[[143 128 125 119 121 120 137]
 [148 118 135 136 128 131 128]
 [112 142 105 133  99 124 126]]	143

[[107 140 113 135 153]
 [117 131 134 119 125]
 [134 111 139 133 126]]	107

[[138 139 136 143]
 [139 150 139 156]
 [138 138 136 146]]	138

[[130 138 137 140 103]
 [135 138 137 101 128]
 [135 138 137 128 100]]	130

[[143 143 124 116 121]
 [133 138 128 118 126]
 [129 105 117 153 121]]	143

[[133 114 123 135 142]
 [157 134 133 112 108]
 [148 129 150 127 120]]	133

[[152 127 133 120 125]
 [132 129 130 127 125]
 [142 126 132 125 128]]	152

[[138 139 115 149]
 [131 108 109 111]
 [121 111 117 140]]	138

[[152 141 141 126 127]
 [135 127 139 132 131]
 [126 119 132 121 127]]	152

[[144 132 154 122]
 [135 139 129 140]
 [120 118 120 124]]	144
---
[130 127 133 124 143 151] => 127
[115 140  98 136 125 129] => 140
[123 121 145  98 127 135] => 121
[115 156 113 129 146 108] => 156
[120 123 122 155 129 121] => 123
[128 136 127 149 109 124] => 136
[122 135 127 128 104 127] => 135
[113 125 132 139 127 107] => 125
---
135  131  123  111  114
157  128  129  107  119
141  140  126  103  114
: 103

126  128  142  143  120
139  116  127  143  128
111  146  135  129  102
: 129

151  129  131  127  131  134  126
115  122  124  137  128  125  128
119  127  130  121  127  125  128
: 125

130  135  118  108
132  114  143  146
125  144  109  102
: 109

118  129  129  138  143  123  156
119  142  134  121  133  125  131
132  128  126  127  113  136  118
: 136

141  142  117  125  117  146  106
124  136  146  125  152  132  154
141  115  148  114  143  113  122
: 113
---
[154 122 139 104 121 136 152] value 154, 152

[[106 129 118 132]
 [141 104 105 126]] value 106, 126

[[128 116 140 128]
 [157 127 145 141]
 [150 128 141 131]] value 128, 131

[150 115 123 133 121] value 150, 121

[116 122 156 102 150] value 116, 150

[107 123 135 150 110 120 130] value 107, 130

[[138 128 141 147 119 131]
 [124 149 137 142 137 146]
 [136 125 133 129 117 134]] value 138, 134
---
130	129	129	127	127	127	126
128	152	115	129	116	149	130
129	130	128	127	128	126	124
gives 116

138	130	122	128	125	126
147	140	120	129	117	135
156	141	126	115	109	142
gives 129

113	127	128	122	129
105	125	127	123	125
102	125	126	125	125
gives 127

147	101	116	146
122	138	129	134
123	131	131	122
gives 138

130	137	132	106
123	121	125	151
135	119	156	140
gives 121

106	122	117	103
150	114	104	119
141	137	150	134
gives 114
---
[145 113 102 126 139] value 102
[118 134 112 103 130] value 112
[122 115 104 133 134] value 104
[144 114 147 145 100] value 147
[109 120 103 104 103] value 103
[114 135 150 137 123] value 150
---
Input:
[[110 152 118 107 125 120 137]
 [144 122 148 144 100 151 105]]
Output: 118

Input:
[[107 125 114 151 149 106]
 [143 151 117 115 145 101]
 [132 113 137 157 156 118]]
Output: 114

Input: [134 133 118 121 102 137 139]
Output: 118

Input: [127 128 154 129]
Output: 154

Input:
[[125 149 141 101 151 105 142]
 [127 150 142  98 153 103 142]
 [153 121 108 120 124 133 110]]
Output: 141

Input: [113 127 142 134 117 110 154]
Output: 142
---
Q: [124 128 105 103 132]
A: 105, 132

Q: [133 113 107 137 133]
A: 107, 137

Q: [125 115 118 131  99]
A: 118, 131

Q:
[[117 144 141 106 148 108 142]
 [139 134 125 112 139 117 125]
 [116 144 142 105 149 107 143]]
A: 112, 149

Q:
[[118 123 117 113 106 123 115]
 [118 114 129 130 139 118 131]
 [140 145 125 123 117 140 127]]
A: 130, 145

Q: [121 116  98 110 106]
A: 98, 121

Q:
[[127 146 139 104 148]
 [150 119 110 125 121]
 [148 122 112 121 125]]
A: 110, 150

Q: [ 98 134  99 131 110]
A: 99, 134
---
[[ 99 140 125 145 139 106]
 [105 111 151 119 109 125]
 [105 111 151 119 109 125]]
119

[[109 125 134 127 126 122 128]
 [121 130 135 126 127 132 142]
 [116 130 138 125 134 101 125]]
127

[[140 119 118 140]
 [102 148 157 102]
 [105 148 154 105]]
148

[[126 129 127 137 133 119 136]
 [125 104 135 133 139 120 120]
 [121 120 124 140 132 117 135]]
139

[[131 115 140 116]
 [111 138 117 105]
 [134 113 142 118]]
138

[[111 114 146 121 113]
 [109 116 145 123 115]
 [104 138 127 142 137]]
145

[[115 133 107 140 111 138]
 [137 130 101 138 114 134]
 [128 125 121 113 112 114]]
138

[[124 116 141  99]
 [124 117 140 100]
 [117 123 134 104]]
117
